A small network was shown many inputs. Here are its activations along a few directions, one row for each input.
In each table, some parts of the input vary, and every possible input appears once, in random order.
A made-up example of a description, with smaller parts first: one of 3 separate values, together with either a single point or one of 11 places along a line or (one of 6 places along a line, together with one of 8 places around a ring).
Shared parts are said once, and a part with two or three values counts as separate values.
In the rows, zero is written as 128.

Other details of the inputs shift rows strongly along two fixed directions, in all tables alike. That doesn't count.

Rows:
r1: [153  96 106  99 185 148 149  92 194 170 160  68]
r2: [ 90 103 135  99 116 152   8 107 112  73  98 159]
r3: [159  85 109 102 187 127 131 103 185 185 162  63]
r4: [ 97 137 118 126  54 123  79 173  68  95  82 145]
r5: [186 123 139  79 197 152 153  84 182 164 156 100]
r6: [173  76 138 109 189 118 171  96 192 180 171 134]
r7: [ 88 125 162 110 123 160  39  83 112  48 105 178]
r8: [142 166 117 149 129 114 191 153  95 154 136 112]
r9: [131 160 107 159 118 109 195 147 100 156 131 105]
r10: [120 148 104 172 115 110 189 158 106 160 123  95]
r11: [126 150 111 151  98 124 199 173 120 150 114  92]
r12: [155 169 123 151 130  87 179 167 102 154 121 126]
r13: [122 157 118 162 121  86 195 158 110 160 131 109]
r14: [153  94 168  70 216 177  92  53 195 119 163 118]
r15: [146 192  92 179  42 122 151 172 162 184 199 127]
r16: [125 141  89 149 110  74 166 185 107 178 124  93]
r17: [ 96 159 139 137  66 128 116 152  77  64  85 161]
r18: [ 82 102 143 127 120 139  16  88 110  55 110 159]
r19: [154  48 151  95 204 168  99  51 202 134 173 150]
r20: [ 91 119 189 117 141 126  26  90 114  52 109 189]
r21: [106 116 120 146  58 139 111 170  82  89  88 200]
r22: [120 170 141 146  93 118  94 149  48  89  92 178]
r23: [127 170 146 125  77 131 107 169  64  73  85 173]
r24: [141  94 142 119 191 114 156  79 202 172 163  75]
r25: [ 77 101 150 128 122 114  16  94 121  55 107 163]
r26: [144  66 149  73 183 168  80  61 217 120 149  89]
r27: [152 165 123 128 109 124 205 175 107 146 125 108]
r28: [139 124  86 148 105 132 205 168 112 172 128 147]
r29: [119 154  98 157 113 127 194 166 112 161 121  98]
Each input here is: either a single point or (one of 4 places along a line, together with either a single point or one of 6 places along a line).
Change only the place on the line of 6 in r2. List by row number the other rows that result.
> r1, r5, r7, r14, r29
Change only the place on the line of 6 in r22. List by row number the other rows that result.
> r3, r8, r9, r10, r18

Rows:
r30: [146 106 127 110 142 141 104 112 167 155 157 109]
r31: [ 89 109 140 122  79 143  26 123 116  61 102 183]
r32: [136 120 133 121 173 116 118  92 157 141 152 110]
r33: [122  84 127 128 169 131 133  96 159 142 141 117]
r34: [ 69 205 131 171  34 109 106 198   9  50  55 171]
r35: [154 173 100 158  82 120 215 187 111 172 144 143]
r36: [168 119 156  98 169 155 152 101 152 126 140 140]
r37: [ 91 138 140 128  89 144  20 112 108  62 116 177]
r38: [ 81 115 158 134 114 120  15 115  84  59 101 188]
r39: [142 155  86 139  98  99 224 196  88 164  99  96]
r40: [133  90 129 102 167 155 142 100 150 132 123 107]
r41: [128 124 153 126 165 119 124  93 165 137 150 100]
r42: [155 114 154 122 167 133 143  93 160 141 155 150]
r43: [137 127 142 118 135 144 115 101 179 139 161  96]
r44: [147 166  92 145 108 101 212 196  76 176 109  93]
r45: [149 126 134  98 173 139 125  98 150 131 133 100]
r46: [134  90 132 115 163 115 125 104 166 141 138 115]
r47: [123 145  71 167  78 120 205 186 108 177 126 108]
What is each input in this table made of?
> one of 3 separate values, together with either a single point or one of 5 places along a line
Start at r41 and move only the place on the line of 5, one step at a time. The first step leads to r32. Which rows follow, in order?
> r38, r46, r33
